These are the activations of a small network on made-up records, seen along a few directions, one row for each record.
After each row come some of the record's fields: KEM, GOG, MIKU, BUK, VOBE, MABE.
A field that a record lacks is written none.
The largest differences between rows may come from other fields.
[.09,.09,.00,-.01,.05,-.17,-.25,-.04,.17,.17,-.07,.14,-.17,.22,.29] => KEM: logon / GOG: fulel / MIKU: none / BUK: gapel / VOBE: puno / MABE: ran
[-.15,-.17,-.08,-.21,.03,.07,.02,-.28,-.03,.05,.04,-.05,.06,.13,.01] => KEM: logon / GOG: fulel / MIKU: sufep / BUK: gimuf / VOBE: ked / MABE: dup
[-.26,-.16,-.08,.06,-.14,.16,-.36,-.04,.03,-.11,.22,.13,-.08,-.16,-.04] => KEM: fup / GOG: detek / MIKU: none / BUK: gapel / VOBE: ked / MABE: gupo
[-.05,-.01,-.22,-.22,-.04,.07,-.19,-.03,-.05,-.06,.10,.22,-.36,.01,-.22] => KEM: fup / GOG: fulel / MIKU: terop / BUK: karon / VOBE: puno / MABE: gupo
[.27,-.02,-.02,.23,.15,-.04,.06,.14,-.15,.23,.01,.18,-.02,.09,.25] => KEM: fup / GOG: detek / MIKU: sufep / BUK: gapel / VOBE: puno / MABE: ran
[.16,.03,.20,.23,.24,-.13,.35,.47,.03,.00,.21,-.09,.10,.27,.17] => KEM: fup / GOG: devef / MIKU: none / BUK: karon / VOBE: ked / MABE: pafeg
[-.15,-.36,.03,.04,-.12,-.04,-.08,.14,.12,.10,-.07,-.10,.01,-.06,-.13] => KEM: fup / GOG: devef / MIKU: none / BUK: gapel / VOBE: ked / MABE: gupo
[-.11,-.13,-.25,-.05,-.06,.22,-.07,-.40,-.18,-.04,-.03,-.01,.17,.00,-.04] => KEM: logon / GOG: detek / MIKU: sufep / BUK: gimuf / VOBE: ked / MABE: dup
[.17,-.02,.28,.12,-.11,-.06,.02,.07,-.17,-.21,.12,.06,-.10,.00,.24] => KEM: fup / GOG: detek / MIKU: none / BUK: gimuf / VOBE: peba / MABE: bav
[-.19,.09,.21,-.04,.01,-.19,.09,-.06,.10,-.13,.10,.33,-.12,.23,.11] => KEM: logon / GOG: fulel / MIKU: none / BUK: karon / VOBE: peba / MABE: ran
[-.23,-.08,-.14,-.02,-.25,.06,-.23,-.02,-.05,.08,-.16,.23,.11,-.09,-.08] => KEM: fup / GOG: detek / MIKU: none / BUK: gapel / VOBE: puno / MABE: dup
[.41,.18,.08,-.07,.34,-.04,-.01,-.11,.04,-.07,-.04,-.31,-.03,-.11,.14] => KEM: logon / GOG: fulel / MIKU: sufep / BUK: gimuf / VOBE: peba / MABE: pafeg
[-.51,-.18,.09,-.22,-.35,-.05,-.21,-.23,.01,-.12,.12,.17,-.12,.31,.20] => KEM: lelel / GOG: fulel / MIKU: none / BUK: gimuf / VOBE: ked / MABE: ran
[-.20,-.11,.04,-.24,.01,-.28,.07,.03,-.05,-.13,-.05,.24,.07,.06,-.13] => KEM: fup / GOG: fulel / MIKU: terop / BUK: karon / VOBE: peba / MABE: dup
[.08,-.32,-.18,-.15,.08,-.18,-.09,.07,.18,-.12,-.17,-.16,-.03,.11,-.12] => KEM: fup / GOG: fulel / MIKU: none / BUK: karon / VOBE: ked / MABE: gupo
[.21,.09,.12,.13,.19,.03,.08,.32,.11,.32,.11,-.08,-.03,-.02,.08] => KEM: fup / GOG: devef / MIKU: none / BUK: gapel / VOBE: puno / MABE: pafeg
[-.02,-.30,.19,.15,-.18,-.29,.31,.30,.12,-.04,.16,.17,-.04,.40,.19] => KEM: fup / GOG: devef / MIKU: none / BUK: karon / VOBE: ked / MABE: bav
[-.03,.09,-.01,.01,-.03,.29,.01,.02,-.09,.00,-.35,-.16,.08,-.07,.01] => KEM: logon / GOG: detek / MIKU: none / BUK: gimuf / VOBE: puno / MABE: dup
[.00,-.01,-.13,-.03,-.07,.22,.08,-.23,-.12,.05,-.28,-.07,.01,-.02,.05] => KEM: lelel / GOG: detek / MIKU: none / BUK: gimuf / VOBE: puno / MABE: dup
[-.01,.10,-.06,-.19,-.33,.07,-.03,-.04,.02,.09,.25,.06,.10,.01,-.06] => KEM: fup / GOG: devef / MIKU: none / BUK: gimuf / VOBE: puno / MABE: dup
[.23,.04,.15,.23,.10,-.08,.00,.17,-.01,.35,.08,.07,-.20,.20,.17] => KEM: fup / GOG: devef / MIKU: none / BUK: gapel / VOBE: puno / MABE: ran
[.22,.10,-.17,.19,.07,.03,.15,.14,-.21,.01,-.20,-.05,-.05,-.01,-.06] => KEM: fup / GOG: detek / MIKU: none / BUK: karon / VOBE: puno / MABE: dup
[-.30,-.13,-.02,-.16,-.28,.10,-.03,-.24,.10,.01,.15,.01,.11,.11,-.06] => KEM: logon / GOG: devef / MIKU: none / BUK: gimuf / VOBE: ked / MABE: dup
[-.16,.08,-.36,-.15,-.13,.40,-.09,-.16,.18,-.20,.03,.21,-.02,-.29,-.30] => KEM: logon / GOG: detek / MIKU: none / BUK: karon / VOBE: puno / MABE: gupo
[.37,-.11,.38,.22,.10,.06,.05,.09,-.17,-.03,.05,.11,-.12,.19,.18] => KEM: fup / GOG: detek / MIKU: none / BUK: gimuf / VOBE: peba / MABE: bav
[-.25,-.11,.05,-.20,-.30,.04,.02,-.35,.01,-.19,-.04,.27,.28,-.06,.01] => KEM: logon / GOG: detek / MIKU: none / BUK: gimuf / VOBE: peba / MABE: dup
[.03,.12,.06,-.03,.13,-.06,.13,.21,.11,.20,.04,-.01,-.09,-.05,.26] => KEM: logon / GOG: fulel / MIKU: none / BUK: gapel / VOBE: puno / MABE: pafeg
[-.12,.02,-.14,-.13,-.09,.50,-.19,-.14,.03,-.11,-.16,-.06,-.02,-.24,-.17] => KEM: logon / GOG: detek / MIKU: none / BUK: gimuf / VOBE: puno / MABE: gupo
[-.08,.08,-.07,-.26,-.40,.10,-.05,-.09,-.06,.06,-.02,.14,.20,.07,-.21] => KEM: fup / GOG: devef / MIKU: none / BUK: gimuf / VOBE: puno / MABE: dup
[-.20,-.17,-.01,.05,-.11,-.22,.14,-.02,.08,.17,.06,-.01,.14,.06,.19] => KEM: logon / GOG: devef / MIKU: none / BUK: gapel / VOBE: ked / MABE: dup
[.03,.14,.01,.30,.44,.20,.16,.02,.09,.11,.02,-.35,-.15,.11,-.08] => KEM: lelel / GOG: devef / MIKU: none / BUK: karon / VOBE: ked / MABE: pafeg
[-.22,-.09,-.10,.06,-.15,-.02,-.08,-.02,-.06,-.19,.21,.28,.03,.19,.00] => KEM: fup / GOG: detek / MIKU: none / BUK: karon / VOBE: ked / MABE: ran
[-.63,-.29,-.16,-.35,-.31,-.16,-.25,-.11,-.04,-.18,.04,.39,.01,.27,-.19] => KEM: fup / GOG: fulel / MIKU: terop / BUK: karon / VOBE: ked / MABE: dup
[.18,.17,.02,.27,.17,.11,-.01,.33,-.14,.14,-.14,-.17,-.04,-.18,.12] => KEM: fup / GOG: detek / MIKU: none / BUK: gapel / VOBE: puno / MABE: pafeg
[.08,.09,.04,-.02,-.29,-.03,.01,.11,-.10,.11,.14,-.13,-.08,.05,.05] => KEM: fup / GOG: devef / MIKU: none / BUK: gimuf / VOBE: puno / MABE: dup
[-.28,-.09,.05,-.16,-.10,-.06,.02,.08,.10,-.10,-.04,.39,-.28,.27,.16] => KEM: logon / GOG: fulel / MIKU: terop / BUK: karon / VOBE: puno / MABE: bav
[.23,-.31,-.08,.10,.21,-.02,.28,.15,.06,.06,.00,-.14,-.03,.08,-.17] => KEM: fup / GOG: devef / MIKU: sufep / BUK: karon / VOBE: ked / MABE: gupo
[-.39,.02,-.20,-.43,-.20,.17,-.32,-.21,-.08,-.07,.11,-.03,.28,-.06,-.37] => KEM: fup / GOG: fulel / MIKU: none / BUK: gimuf / VOBE: ked / MABE: dup
[.34,-.27,.28,.04,-.15,-.21,.23,-.07,-.08,.06,.15,.13,-.10,.20,.11] => KEM: fup / GOG: devef / MIKU: sufep / BUK: gimuf / VOBE: peba / MABE: bav
[-.24,-.08,.01,.08,-.06,-.02,-.02,.09,.05,.00,.04,-.03,.07,.20,-.23] => KEM: fup / GOG: devef / MIKU: none / BUK: karon / VOBE: ked / MABE: dup
[-.31,.02,-.17,.00,-.13,.01,-.18,-.24,.29,-.15,-.06,-.12,.09,.16,-.11] => KEM: lelel / GOG: devef / MIKU: none / BUK: karon / VOBE: ked / MABE: dup
[.08,-.16,.18,-.14,-.21,.14,.01,.15,.12,.11,.11,.14,-.01,.18,-.03] => KEM: fup / GOG: devef / MIKU: none / BUK: gimuf / VOBE: puno / MABE: gupo
[-.43,-.11,.07,-.31,-.20,-.23,-.13,-.29,.11,-.05,.17,.56,.01,.01,.15] => KEM: logon / GOG: fulel / MIKU: terop / BUK: gapel / VOBE: peba / MABE: ran
[-.02,.15,.12,.20,.05,-.16,.25,.03,.04,-.02,-.04,-.22,-.06,-.05,-.08] => KEM: logon / GOG: devef / MIKU: none / BUK: karon / VOBE: peba / MABE: dup
[-.32,.05,-.03,-.18,-.09,-.07,.01,-.20,.04,-.29,-.05,.01,-.31,-.22,-.09] => KEM: lelel / GOG: fulel / MIKU: terop / BUK: karon / VOBE: peba / MABE: gupo
[-.13,-.01,-.18,.01,-.15,.01,.07,-.08,-.01,.10,-.18,.12,.13,-.18,.14] => KEM: logon / GOG: detek / MIKU: none / BUK: gapel / VOBE: puno / MABE: dup
[.33,-.13,-.14,.17,.12,-.10,.31,.15,-.05,-.02,.17,-.25,-.13,-.03,-.07] => KEM: fup / GOG: devef / MIKU: sufep / BUK: karon / VOBE: ked / MABE: gupo
[.21,-.08,.42,-.06,.17,-.22,.25,.31,-.06,.00,.07,-.07,.03,.11,.26] => KEM: fup / GOG: fulel / MIKU: none / BUK: gimuf / VOBE: peba / MABE: pafeg
[.22,.14,-.02,.03,.11,-.26,.09,-.12,.15,-.22,-.03,-.25,-.31,-.09,.15] => KEM: lelel / GOG: fulel / MIKU: none / BUK: karon / VOBE: peba / MABE: gupo
[.34,.01,.11,.04,.45,-.20,-.18,.03,.11,.10,-.02,.02,.03,.04,.13] => KEM: fup / GOG: fulel / MIKU: sufep / BUK: gapel / VOBE: peba / MABE: pafeg
[-.05,-.04,.16,-.07,-.26,.10,-.08,.10,-.04,.14,-.08,.04,.01,.24,-.10] => KEM: fup / GOG: devef / MIKU: none / BUK: gimuf / VOBE: puno / MABE: dup
[-.35,-.18,.11,-.42,-.24,-.17,.02,-.30,-.05,-.12,-.06,.29,.10,.07,.06] => KEM: logon / GOG: fulel / MIKU: terop / BUK: gimuf / VOBE: peba / MABE: dup
[-.08,-.25,-.04,-.06,-.13,-.30,.03,.05,-.15,-.12,.27,.25,-.34,.30,.13] => KEM: fup / GOG: fulel / MIKU: terop / BUK: karon / VOBE: ked / MABE: bav
[.39,.08,.11,.24,.41,.15,.30,.07,-.05,.17,.17,-.48,-.09,.04,.22] => KEM: logon / GOG: devef / MIKU: sufep / BUK: gimuf / VOBE: ked / MABE: pafeg
[.02,.04,-.15,.18,.03,.06,.21,-.11,.04,-.04,.08,-.29,-.24,-.06,-.07] => KEM: lelel / GOG: devef / MIKU: none / BUK: karon / VOBE: ked / MABE: gupo
[-.10,.00,.06,.18,-.07,-.26,-.07,.05,.18,-.08,-.01,-.08,-.05,.45,.23] => KEM: logon / GOG: devef / MIKU: none / BUK: karon / VOBE: ked / MABE: ran
[.24,.15,.06,.05,.50,.03,.11,.05,-.02,.04,.03,-.15,-.08,-.06,-.28] => KEM: fup / GOG: fulel / MIKU: sufep / BUK: karon / VOBE: peba / MABE: pafeg

Which values does each new row have?
[.47,.16,-.03,.29,.54,.16,.31,.36,-.13,.12,-.18,-.20,.00,.03,.01] => KEM: fup / GOG: detek / MIKU: sufep / BUK: karon / VOBE: puno / MABE: pafeg
[.08,-.12,-.05,.15,.14,-.05,.17,.01,-.02,.10,.12,-.06,.02,.22,-.16] => KEM: fup / GOG: devef / MIKU: sufep / BUK: karon / VOBE: ked / MABE: dup
[-.05,.05,.00,.14,-.02,.07,-.06,-.13,.02,-.11,-.05,-.09,-.08,-.47,.00] => KEM: logon / GOG: detek / MIKU: none / BUK: gapel / VOBE: peba / MABE: gupo
[-.17,-.34,.04,-.05,-.12,.01,-.09,.07,.21,.11,.21,.15,.02,.02,-.10] => KEM: fup / GOG: devef / MIKU: none / BUK: gapel / VOBE: ked / MABE: gupo
[-.12,-.08,.40,-.13,-.19,-.19,-.14,.03,-.06,-.10,.16,.30,-.10,.31,.16] => KEM: fup / GOG: fulel / MIKU: none / BUK: gimuf / VOBE: peba / MABE: ran
[.19,.07,-.04,.23,.10,-.01,.10,.17,-.19,.03,-.07,.11,-.13,.21,.09] => KEM: fup / GOG: detek / MIKU: none / BUK: karon / VOBE: puno / MABE: ran
[.07,-.03,-.08,-.07,-.08,.27,-.13,-.08,-.18,.08,-.14,.04,.05,.05,-.17] => KEM: fup / GOG: detek / MIKU: none / BUK: gimuf / VOBE: puno / MABE: dup
[-.29,-.12,-.03,-.05,-.11,-.26,-.14,.11,-.07,.09,.09,-.10,-.02,.00,.07] => KEM: fup / GOG: fulel / MIKU: none / BUK: gapel / VOBE: ked / MABE: dup
[.20,.26,.09,.24,.32,.08,.13,.17,-.10,-.15,.01,-.10,.05,-.15,-.10] => KEM: fup / GOG: detek / MIKU: none / BUK: karon / VOBE: peba / MABE: pafeg
[.18,.09,.06,.00,.38,-.06,-.25,-.14,.18,.05,-.07,.04,.03,-.02,.09] => KEM: logon / GOG: fulel / MIKU: sufep / BUK: gapel / VOBE: peba / MABE: pafeg
[.12,-.09,.01,-.23,-.14,-.29,-.05,-.38,.00,-.13,-.10,.14,.07,.17,.21] => KEM: logon / GOG: fulel / MIKU: sufep / BUK: gimuf / VOBE: peba / MABE: dup
[-.12,-.15,.23,-.02,-.14,-.11,.18,.04,.06,.02,.27,.14,.13,.39,.40] => KEM: logon / GOG: devef / MIKU: none / BUK: gimuf / VOBE: ked / MABE: ran
[-.36,-.36,-.04,-.39,-.37,-.22,-.09,-.11,.02,-.31,-.11,.38,-.08,-.05,-.31] => KEM: fup / GOG: fulel / MIKU: terop / BUK: karon / VOBE: peba / MABE: gupo
[-.39,-.11,.00,-.15,-.13,-.21,-.06,-.06,.13,.03,.29,.32,.04,.16,.34] => KEM: logon / GOG: fulel / MIKU: none / BUK: gapel / VOBE: ked / MABE: ran
[.02,.00,.04,-.02,.23,-.13,.22,.38,.02,-.09,.21,-.06,.05,.10,.11] => KEM: fup / GOG: fulel / MIKU: none / BUK: karon / VOBE: ked / MABE: pafeg
[-.23,-.09,.10,-.32,-.33,-.31,-.11,-.14,-.26,-.15,.00,.10,-.06,.00,.04] => KEM: fup / GOG: fulel / MIKU: terop / BUK: gimuf / VOBE: peba / MABE: dup
[.33,.16,-.31,.17,.13,.18,.14,.11,-.14,-.04,-.09,-.34,-.22,-.38,-.20] => KEM: fup / GOG: detek / MIKU: none / BUK: karon / VOBE: puno / MABE: gupo
[.03,-.15,.23,.09,-.26,-.31,.20,.04,.08,-.12,.26,.34,-.17,.23,.04] => KEM: fup / GOG: devef / MIKU: none / BUK: karon / VOBE: peba / MABE: bav
[.08,.15,.16,-.06,.09,.23,.16,.09,.18,.16,.09,-.06,.07,.09,.12] => KEM: logon / GOG: devef / MIKU: none / BUK: gimuf / VOBE: puno / MABE: pafeg
[.34,.07,.09,-.11,.15,.01,-.26,.15,.04,.07,-.02,-.06,-.10,.30,.14] => KEM: fup / GOG: fulel / MIKU: none / BUK: gimuf / VOBE: puno / MABE: pafeg
